A small network was shown many inputs. Here are its activations along a few directions, one row for each input.
In each table, some parts of the input vary, and every possible input appears once, in random order.
Descriptions start from the smaller parts, as in this example, which fits no table here: one of 4 places along a line, together with either a single point or one of 11 places around a ring or (one of 3 separate values, together with one of 5 places around a ring).
Shared parts are said once, and a part with two or three values counts as separate values.

Other details of the inputs shift rows strongly along two fixed directions, in all tables alike. That doesn't count.

Table:
x1: [ 21 -14   5  15  -6  10  16 -12 -17  13   1]
x2: [  5 -13  44 -32 -14 -21 -10  10  -2  -8  -2]
x3: [-16 -11 -36   9 -22  -4   0  -8 -15   0 -24]
x4: [ 16   8 -16   6 -29   9 -13   8  -6  -8 -11]
x5: [-19   6 -11  19 -18   7 -17  12 -26  13  -6]
x6: [ 20 -18  14  15   6  14 -21 -15 -19  11  10]
x7: [-25  -9   6  15 -27   9  53 -67 -37  37 -59]
x8: [ -16   38   24   78  -59 -117   63   23   67  -34   40]
x9: [ 27  -2  12 -53  47  63  12   3 -26  54 -32]
x10: [-34  30 -29 101 -62 -96  38   4  51 -81  19]
x11: [  8 -23  32  -3 -61 -29  58 -27 -38  43 -99]
x12: [ -14  -38   14  -18  -45  -35   58  -40  -33   40 -108]
x13: [  7  -9 -17 -37  34  23   2 -23 -17   7  13]
x14: [-12 -13  28  11   6  22  38  10   6  26 -24]
x15: [ -7 -10   8  17  10  -7  -8  -8  12 -25  49]
x16: [-16  -2  -4  23 -63  11  18 -33 -30  28 -79]
x17: [ 30   2   3 -59  45  63   4  -8 -35  47 -19]
x18: [  3   7 -32   5   4 -15 -19   2   8 -12 -25]
x19: [  8  11  -6 -35  73  12 -12  39  36 -36  78]
x20: [ 25  -3  17 -20  53  27 -11  63  39 -19  69]
x21: [ 18 -13   5  -3  43   3 -59  13  18 -36  83]
x22: [-10 -22  16  35 -39   9  45 -51 -38  44 -60]
x23: [  1   0 -15 -41  45  25  14 -12  -9  10   5]
x24: [-51  36  21  94 -27 -67  81   4  49 -54  36]
x25: [  7 -15 -15 -57   9  54 -56 -12 -20  22 -30]
x26: [ -48   34   27   76  -57 -121   56    6   76  -43   39]
x27: [ -3   6 -20  25 -25   3  -1  15 -32  20 -20]
x28: [-35 -24  19  26 -20  12  75 -27 -11  51 -87]
x29: [-40  45  19  93 -36 -62  75  -2  36 -53  46]
x30: [ 31 -15   4  28  -6   3   2 -12 -20  12   0]
x31: [ 21 -40 -15 -53  39  48 -15 -27 -35  40 -20]
x32: [ 23  28  -2 -16  35   8 -82  45  31 -48  63]
x33: [ -7  16 -12   9  -8 -13 -36   5  25 -39  16]
x34: [ -1  18  32 -16  -1 -41  -7  18  41   5  32]
x35: [  1  -4   4 -63  50  60  -4 -26 -28  38 -18]
x36: [ 24  21 -13  14 -10  -4 -19  13   0  -5 -23]
x37: [ 14  11  -5 -17  -2  23 -48   4   1  -7  -8]
x38: [-12 -24   1   0  20   9  44  11  14  17 -21]
x39: [ -8   9 -20 -21  40  14 -77  46  12 -34  81]
x40: [  8 -10   0 -58  24 -23  -6   4  24  30  -6]
x41: [  6  -6  34 -48  23 -31 -47  35  35 -53  68]
x42: [-19   6 -10  28 -37  -8  11 -37 -19  26 -93]
x43: [ -9  12  25   5  13  20  35  -3  -3  19 -12]
x44: [-21  -8 -39  12  -8  -6  -2   3 -24  11 -21]
x45: [-12   3  -8  13 -29  11 -18   3 -15   1  -5]
x46: [ -2   7 -18 -28  28  17 -77  38  22 -46  81]
x47: [  3   3 -18  20 -37   6   1   4 -23   9 -23]
x48: [ 13 -19 -14  24  18 -24 -12  -3   8 -24  41]
x49: [ 37 -10   1 -59  34  64  -9 -21 -43  44 -11]
x50: [ 33  12 -15 -18  -1  20 -39  13  -1  -6  -9]
x51: [ 16   1 -35 -37  32   9 -68  37  30 -54  69]
x52: [  9   4  11 -22  18  34  -4 -22 -19  12  17]
Description of these inputs: one of 4 places along a line, together with either one of 2 separate values or one of 5 places along a line or one of 6 places along a line.
Q: The inputs of x15 and x1 match in every part but the place on the line of 4. If x46 is changed in the same way as x15 into x1, which row does it become?
A: x47
Q: Which other rows agree with x45 in the place on the line of 4? List them by row number.
A: x2, x5, x6, x14, x16, x22, x29, x32, x34, x37, x43, x52
Q: A walk changes only the place on the line of 4. It starts at x12 and steps to x41. List the rest of the walk in order.
A: x2, x11
Q: Which other rows agree with x23 in the place on the line of 4? List them by row number.
A: x3, x10, x12, x13, x18, x19, x31, x38, x40, x44, x48, x51

Table:
x53: [ 28  14  50 -24  45  -1 -13  51  39 -22  72]
x54: [-25  51   6  -1 -20 -53  28  40  52 -47  22]
x55: [-33  -4 -26  42   9 -29  39 -11  20 -47  69]
x56: [ 12   0 -23  21 -71   3   4 -45 -42  46 -93]
x57: [  8 -28  32 -40  46  -5  -8  16  34 -30  94]
x58: [ 36  -2 -21 -57  24  71 -97   9 -22  13   4]
x59: [-22  23  -5  53  13 -32  28 -10  22 -54  77]
x60: [ 48 -32  25 -93  64  65 -19  37  -5  57 -13]
x61: [  6 -30 -21  38 -65 -42  15 -37 -53  11 -88]
x62: [-14  37  -5  57   5 -19  29   1  21 -37  59]
x63: [-10  17 -30  61  10 -17  40  42  38 -35  41]
x64: [-14   9  -7  42 -13  22  64 -28 -35  47 -79]
x65: [ -34  -11  -19  -10  -20  -36   36  -48   10   15 -105]
x66: [ -3  -4  51  11 -29  -7  68 -41 -18  54 -58]
x67: [-31  17 -16  78 -52 -26 -18  24  15 -58  32]
x68: [ -7  11  -9  10   9  28 -77  37   7 -60  57]
x69: [ 63 -18 -20 -79  14  48 -97  -1 -36  30 -16]
x70: [   3  -26  -15 -115   51   40  -90   16  -24   70  -21]
x71: [-11 -22  53   7 -23 -12  68 -53 -24  47 -54]
Q: What do these inputs look like to the network?
A: either one of 3 separate values or one of 6 places along a line or (one of 2 separate values, together with one of 5 places along a line)
Q: Which other rows belong to the same alternative as x56? List them by row number.
A: x58, x61, x67, x68, x69
Q: Change only the choice among 2 separate values in x53. List by row number the other rows that result.
A: x64
